Each row below holds a small network's activations on one input, seen along a few directions.
Each table varies a few parts of the input and shows all the possible inputs, shuffled.
A made-up example of a description, with smaller parts first: one of 5 places around a ring, together with either a single point or one of 11 places around a ring or (one of 3 separate values, together with one of 4 places along a line).
Shared parts are said once, and a part with two or three values counts as separate values.
(in the rows, 128 means zero)

Other details of the inputs shift rows strongly along three fixed directions, in all tables alike. That doesn't count.
These rows show it; all are for the same input, with only those details redrawn:
[131 130 152  92  81 161  87 135 103  97 144]
[ 91  95  95 144  97  82 155 159 185 151 141]
[ 97  69 107  91  90 106 126 184 132  85 150]
[122 202 156 174  98 125 136  87 159 194  99]
[132 175 175 120  88 151 105 112  97 118 109]
[ 96 118 148 113 100  91 151 164 104  85 102]
[108 125 104 147  88 120 127 129 186 175 150]

Rows:
r1: [ 93 137  96 160 142  60 145  97 172 181  93]
r2: [146 151 130 117 130 168  85 107 141 124 208]
r3: [145 115 126 164 147 151 140 110 162 191 176]
r4: [162 102 159 119  98 205  89 132 113  79 118]
r5: [125  62  87 128 139 140 151 115 169 110 114]
r6: [124 164 145 121 149 134 135 104 109 101 155]
r7: [135 144 110 119 133 171  88  85 129 122 199]
r8: [121 188 163 115 130 109 163  80 117 137  80]
r9: [124  79  87 166 178 111 109 125 158 182 153]
r10: [123  95  98 101 130  77 181 145  88  92 114]
r11: [134 109 108 106 152  66 127 147  73  97  91]
r12: [116 232 178 158 158 125 150 157 116 130 102]
r13: [172 134 130 114 118 233  80 158 173 144 134]
r14: [122  81  91 160 154 132 157 110 157 173 173]
r15: [114 145 149  85 122 120 137  99  84  87  93]
r16: [ 95  99 111  97 152  60 119 146 111  93  88]
r17: [118  37 116 112 163 120 110 157  77  81 149]
r18: [116 154 146 125 177  99  90 121  76  75 117]
r19: [165 143 108  92 105 165 109 190 130 149 161]
r20: [122 105 124 161 176  90 142 117 140 117  42]
r21: [124  76 135  99 150 154 134 234 103  96 158]
r22: [123 111 126 171 153  98 197 123 189 146  72]
r23: [187 141 115  97  99 171  94 107 126 158 180]
r24: [131 175 174 120  88 153 105 111  98 120 110]
r25: [ 95 121 106 176 126  93 147 156 168 132 178]
r26: [177 141 115 127  74 178  86 122 122 161 177]
r27: [135 175 179 212 136 142 158 105 119 187 109]
r28: [117 138 138 103 120 102 146 121 141 127 116]
r29: [125  97 158 120 165 121 178 135  74  94 120]
r30: [146 118 113 158 146 159  99  78 160 150  92]
r31: [141 105  67 123 121  98 169 123 171 176 163]
r32: [146  67 101  99 131 175 128 120 162 100 136]
r33: [111 126 104 142 156 112  94 114 128 117 163]
r34: [149 180 142 148 140  92 136  90  72 139  70]
r35: [115 168 157  90 119 132 134 182 117 114  96]
What do these inputs look like to the network?
Answer: one of 5 separate values, together with either a single point or one of 6 places along a line
Changing only the choice among 5 separate values turns r16 into r9. The same change can be made to r1. Which row results?
Answer: r17
Which other rows does r8 become when the choice among 5 separate values takes its other values? List them by row number.
Answer: r6, r29, r31, r32
Which other rows does r4 become when the place on the line of 6 takes its other values? List them by row number.
Answer: r5, r20, r22, r30, r32
Which other rows does r26 become when the place on the line of 6 takes its other values? List them by row number.
Answer: r10, r11, r23, r31, r34

Rows:
r36: [ 87 120  95 200 144  76 190 143 210 194 128]
r37: [145 207 126 159 107 147  95  86 168 205 130]
r38: [126 140 131 122 115  98 139 116  88 122 152]
r39: [131  50  73  99 116 149 117 184 163 137 196]
r40: [136  27  54  85 111 143 110 149 173 132 186]
r41: [137 146 145 133 123 158 132 132 115 121 129]
r42: [155 145 155 107 114 186  79  77 100 112 125]
r43: [109 126 129 134 147  90 143 167 106 104 104]
r44: [111  95 141 131 150 103 155 153 112  87 111]
r45: [117  97 129 121 133  99 166 134 109  88  90]
r46: [126 105 117  98 138 110 109 133  93  83 107]
r47: [124 153 151 121 117 103 168 146 118 128  87]
r48: [141  98 144  99 143 137 140 154  87  86 116]
r49: [136 190 137 163 102 155 114  84 185 198 138]
r50: [151 156 155 115 122 175  72  73  98 124 116]
r51: [136  84  91 108 109 189  57 145 160 142 215]
r52: [149 191 174 110  99 180  71  96 103 128 127]
r53: [125 123 145  94 102 130 136 157 104  76 119]
r54: [128 119 139 142 148 112 165 137 120 107 104]
r55: [114 138 151 154 158  98 148 125 118 122  94]
r56: [128 153 143 150 161 100 138 124 109 125  90]
r57: [103 152  92 171 157  78 173  98 176 195 154]
What do these inputs look like to the network?
Answer: either one of 2 separate values or (one of 4 places along a line, together with one of 5 places along a line)
Which of the alternatives is r49?
Answer: one of 4 places along a line, together with one of 5 places along a line
Which other rows does r40 become when the place on the line of 4 takes its other values? List them by row number.
Answer: r39, r47, r48
